These are the activations of a small neural network, seen along a few directions. Each row is one input.
Each table varies a few parts of the input and shows all the possible inputs, shuffled.
A made-up example of a description, with smaller parts first: one of 6 places along a line, together with either a single point or one of 9 places along a line or (one of 2 separate values, together with one of 5 places around a ring).
Shared parts are said once, and a part with two or three values counts as separate values.
In the rows, zero is written as 128.

Other details of the inputs shift rows strongly along two fixed directions, in all tables alike. That doesn't count.

A family of inputs:
r1: [185 165 119 111 143 128 156 130  69  95 121 127 120 119 180]
r2: [171 181 100 120 134 151 135 135  46 129 128 100 133 129 127]
r3: [168 181  98 115 136 142 130 110  82 111 108 111 147 127 129]
r4: [ 95  57 162 165 182  62  80  92 199 166 143 186 116 144  75]
r5: [127 144 134 129 172  84  99 143  94 125 116 115 159 116 144]
r6: [ 79  74 149 148  49 173 156 121 196 129 143 118 111 149  88]
r7: [144 137 125 106 183  82 102 142 120 137 126 122 146 101 154]
r8: [183 168  74 136   9 152 149  90  60  79 146 157  41 157 147]
r9: [162 153 122 115 156 118 118 121 100 146 127  87 144 123 122]
r10: [ 65  65 176 141 191 103  99 148 209 164 135 151 133 114 128]
r11: [128 149 121 117 176  92  92 144 107 122 116 129 150 105 149]
r12: [170 192  87 108 132 148 115 122  70 111 118 101 131 117 136]
r13: [161 168 104 114 127 126 148 144  62 104 113 143 137 127 159]
r14: [175 172  99 101 139 138 121 120  97 132 128  98 129 114 136]
r15: [ 88 101 133 152  11 207 185 126 173 110 143 121  83 177 108]
r16: [ 85  77 156 130 137 113 117 139 186 139 132 143 127 103 131]
r17: [ 92  90 134 136   6 167 190 125 176  87 125 155 101 148 139]
r18: [169 144 122 107 166 139 113 119 110 136 135 102 129  92 128]
r19: [ 93 129 114 136  34 148 165 131 144  82 110 153 123 158 139]
r20: [ 93 116 124 133 140 152 115 143 159 155 137 138 134 132  92]
r21: [177 161 117 105 178 115 121 109 107 143 116 105 155 115 127]
r22: [148 151 121 121 192 129 117 127 102 153 119 128 158 120 110]
r23: [131 142 121 117 183 104 103 159  96 138 126 141 144 107 146]
r24: [147 158 102 119  12 149 179 136  87  79 127 114 103 153 166]
r25: [102 100 149 133 166 149 114 130 184 157 141 125 121 124 107]
r26: [ 82  88 151 149  67 149 163 145 165 112 139 137 102 155 139]
r27: [168 128 133 154 170  68  82  96  86 146 145 142 103 129 117]
r28: [101  98 127 137   4 201 189 106 187 103 131 137 100 156 104]
r29: [152 165 118 125 175 117 100 124  83 136 118  90 155 119 117]
r30: [ 48  67 174 152 187  86  94 162 181 175 130 151 163 129 102]
r31: [101  90 157 140 158 146 134 118 196 151 135 136 135 139  99]
r32: [164 139 131 118 131 110 139 135  77 107 129 105 126 103 161]
r33: [ 71  72 171 134 176  76 107 132 214 165 117 153 166 124 116]
Description of these inputs: one of 3 separate values, together with either a single point or (one of 2 separate values, together with one of 5 places around a ring).
Changing only the choice among 3 separate values turns r25 into r31. The same change can be made to r12. Which row results? -> r3
Change only the choice among 3 separate values in r23. List by row number the other rows that result. -> r13, r30
Which other rows agree with r32 in the choice among 3 separate values? List them by row number. -> r2, r5, r6, r9, r15, r24, r26, r27, r29, r30

A family of inputs:
r34: [144 135 123 139 133 135 119 121 103 136 142 130 104 134 120]
r35: [119 150 111 110  89 227 167 132 153 136 122  76 145 137  94]
r36: [187 151 132 116 208  81  93 101  93 144 124 105 146 100 132]
r37: [157 169 102 109 111 135 151 143  79  92 116 130 127 124 171]
r38: [114  98 148 133 117 129 141 138 147 126 138 129 118 123 137]
r39: [137 115 130 135  82 152 147 114 139 118 146 128  87 137 130]
r40: [ 86  90 149 154 150 105  97 114 179 164 131 143 140 144  79]
r41: [124 135 105 137  66 159 148 115 130 111 128 157 101 155 117]
r42: [182 162 122 109 162  96 125 122  71 117 117 103 148 105 157]
r43: [108 130 122 132  66 138 153 137 129 102 121 125 127 148 139]
r44: [185 161 107 111 126 131 138 105  94 107 125 130 112 117 150]
r45: [117 125 130 131  98 142 146 150 118 111 134 125 112 133 150]
r46: [ 88  81 159 130 161 104 121 135 192 145 123 153 149 117 123]
r47: [159 153 128 120 213  91  88 144  70 146 133 114 141  99 142]
r48: [ 79 112 124 144  62 137 135 132 156 122 125 139 126 157 109]
r49: [ 63  81 157 140 204  85  81 144 196 171 123 161 163 119  99]
Describe the family of inputs behind these rows. -> either a single point or (one of 3 separate values, together with one of 5 places around a ring)
Change only the choice among 3 separate values in r36. List by row number the other rows that result. -> r39, r44

A family of inputs:
r50: [186 182 102 109 122 134 154 144  41  93 131 115 108 120 190]
r51: [140 134 114 129 120  97 111 114 112 125 123 138 130 134 125]
r52: [138 121 137 131 168  76  99 107 127 141 124 137 133 112 123]
r53: [150 130 139 113 159 131 121 120 127 130 131  97 132 109 137]
r54: [ 98 122 121 140  89 154 128 135 132 133 139 132 125 139 104]
r55: [149 164 103 124 106 109 121 118  81 107 119 132 136 129 141]
r56: [178 154 127 109 145 143 142 116  92 114 127  94 126 117 151]
r57: [140 130 137 128 181 114 101 108 135 154 131 106 131 114 108]
r58: [ 88 118 127 124 104 144 130 136 175 132 116 143 142 138 108]
r59: [ 89  82 148 131  85 159 157 118 203 121 128 151 119 142 116]
r60: [145 129 133 125 187 112 112 104 138 150 122 137 136 115 112]
r61: [134 171  81 134  12 175 160 134  73  76 136 139  83 160 151]
r62: [149 124 146 124 183 105 114 135 104 128 135 130 121 112 157]
r63: [116 129 117 126  93 156 147 152 115 117 129 116 126 125 130]
r64: [169 150 119 127 130  99 131 103  86 115 121 134 119 126 140]
r65: [120 142 119 142 129 125 117 136 101 123 133 143 122 141 132]
r66: [149 114 145 130 167  77 102 114 136 137 129 135 135 107 134]
r67: [174 168 105 121 140 137 125 111  81 128 126 101 129 137 123]
r68: [ 92  99 148 128 191 113 114 139 183 152 113 139 169 115 110]
r69: [154 143 125 130 175  99  99 124  90 135 138 131 107 112 138]
r70: [137 109 151 119 180 118 111 135 126 147 139 115 134  98 130]
r71: [131 146 136 121 181 121 110 135 122 147 116 102 160 125 118]
r72: [ 91  88 158 133 147  90 129 134 177 140 123 143 151 125 133]
r73: [149 151 111 108  96 157 170 128 119 104 121 127 127 128 153]
r74: [164 130 142 115 169  87 122 117 102 119 120 127 140 108 157]
r75: [ 91 116 131 131  88 112 127 137 152 120 114 144 140 142 123]
r76: [139 119 143 135 184 114 110 120 118 159 137 125 127 114 107]
r77: [189 160 110 109 135 134 132 109 100 115 127 122 119 107 145]
r78: [161 152 106 122 133 133 116 127  77 135 137 115 120 124 120]
r79: [152 137 123 129 166  80 103 112 102 136 119 137 144 129 125]
r80: [166 150 117 113 176 114 110 105 111 139 123 127 129 105 124]
r81: [128 146 132 117 176 119 102 138 124 147 118  99 158 118 118]
r82: [120 137 131 118 165 123 118 134 141 140 110 135 159 126 117]
r83: [158 143 133 127 182 119 113 105 114 147 128 105 130 120 115]
r84: [153 129 123 130  88 154 145 126 112 120 145 120  99 123 130]
r85: [156 129 136 131 176  98 100 131 109 135 142 131 112 108 146]
r86: [104 120 134 143 141 135 117 134 129 149 135 132 141 134 102]
r87: [ 95 106 149 144 181  75  91 121 154 154 119 149 166 128 107]
r88: [ 80 109 143 138 149 109 100 156 153 144 129 143 134 133 121]
r89: [ 94  73 161 152 116 141 133 128 187 152 146 141 115 135  99]
r90: [116 105 133 132  43 182 177 131 138 105 140 130  95 146 132]
r91: [104 104 151 133 194 114 111 153 140 157 125 120 160 110 115]
r92: [ 86 108 125 136  40 159 165 150 155 102 141 143  92 149 150]
r93: [120 116 119 117  41 177 171 118 162  95 129 140 101 140 136]
r94: [142 143 127 111 142 137 135 133 123 130 129  94 138 114 144]
r95: [146 165  99 117 121 141 124 117 104 120 119 131 138 125 127]
r96: [141 154 125 128 179 123 106 119 107 145 124 105 155 126 115]
r97: [212 185 101 109 115 148 141 110  62 103 133  87 107 114 155]
r98: [111 123 104 135  42 173 160 110 157 113 124 153 107 167 106]
r99: [119 109 138 137 139 129 117 122 137 151 142 128 114 120 103]
r100: [ 87  79 151 159  81 139 140 131 185 126 147 159  91 153 120]
r101: [151 135 127 119 125 127 129 136  96 107 138 128 101 117 164]
r102: [ 88 119 117 133  40 181 165 139 164 104 123 112 119 151 121]
r103: [100 125 121 136 106 148 133 118 159 130 121 149 140 146 105]
r104: [ 73  77 157 140 113 146 148 148 186 149 139 134 131 134 114]
r105: [110 128 142 133 182 100 100 153 120 143 124 138 142 128 131]
r106: [109 118 119 151  43 159 159 121 133 104 140 154  72 163 128]
r107: [ 73  79 168 137 162 126 126 136 210 162 131 118 152 129 108]
r108: [105  84 154 140 139 129 128 113 204 147 131 152 130 130 103]
r109: [148 154 108 116 110 110 137 137  88  97 111 122 140 118 158]
r110: [174 176 110 111 162 136 136 135  72 115 113  87 149 114 150]
r111: [117 153  98 133  30 184 156 119 123 102 130 114 111 159 118]
r112: [ 80  91 141 123 111 141 142 134 205 137 127 142 137 127 120]
r113: [128 126 129 117 116 103 138 133 129 116 123 129 137 118 154]
r114: [105 117 116 144  91 132 119 132 133 126 140 149  99 152 119]
r115: [ 91 119 126 137  55 172 159 148 138 120 128 133 119 156 112]
r116: [126 131 105 125  92 148 131 113 144 126 125 142 120 143 109]
r117: [141 153 122 120 129 101 127 133  95 115 108 132 149 131 142]
r118: [129 128 136 126 173  84 118 137 118 126 109 130 162 114 142]
r119: [175 186  91 112 118 134 139 152  37  88 123 113 113 115 179]
r120: [ 97 100 139 150 154 107 101 132 149 150 138 153 120 146 109]
r121: [142 143 114 126 132 135 113 115 120 138 130 107 128 136 109]
r122: [119 144  95 117  36 180 175 135 135  86 116 132 117 142 138]
r123: [123  88 164 142 182  71 102 114 169 151 128 146 144 116 120]
r124: [ 98 106 132 128  71 163 160 147 151 125 141 124 115 132 131]
r125: [154 167 110 112 130 139 126 148  68 124 125 107 135 117 136]
r126: [155 146 111 129 124 141 130 125  83 133 136 122 120 137 117]
r127: [103  78 166 129 173  77 101 123 177 144 127 141 147 109 127]
r128: [ 37  60 165 158 146 114 115 159 210 150 130 157 137 141 109]
r129: [189 159 123 121 142 138 136 110  94 121 132  97 119 120 140]
Changing only one part turns r110 into r91. The same change can be made to r83. Which row results? -> r76
Describe the family of inputs behind these rows. -> one of 2 separate values, together with one of 5 places around a ring, together with one of 8 places around a ring
Change only the choice among 2 separate values in r78. List by row number the other rows that result. -> r126
Change only the place on the ring of 8 in r72. List by row number the other rows that result. -> r64, r74, r79, r87, r117, r118, r123
Change only the choice among 2 separate values in r75. List by row number the other rows that result. -> r117
Change only the place on the ring of 8 in r114. List by row number the other rows that result. -> r61, r69, r85, r88, r92, r101, r119
Change only the place on the ring of 5 in r99. List by row number the other rows that result. -> r52, r57, r69, r80
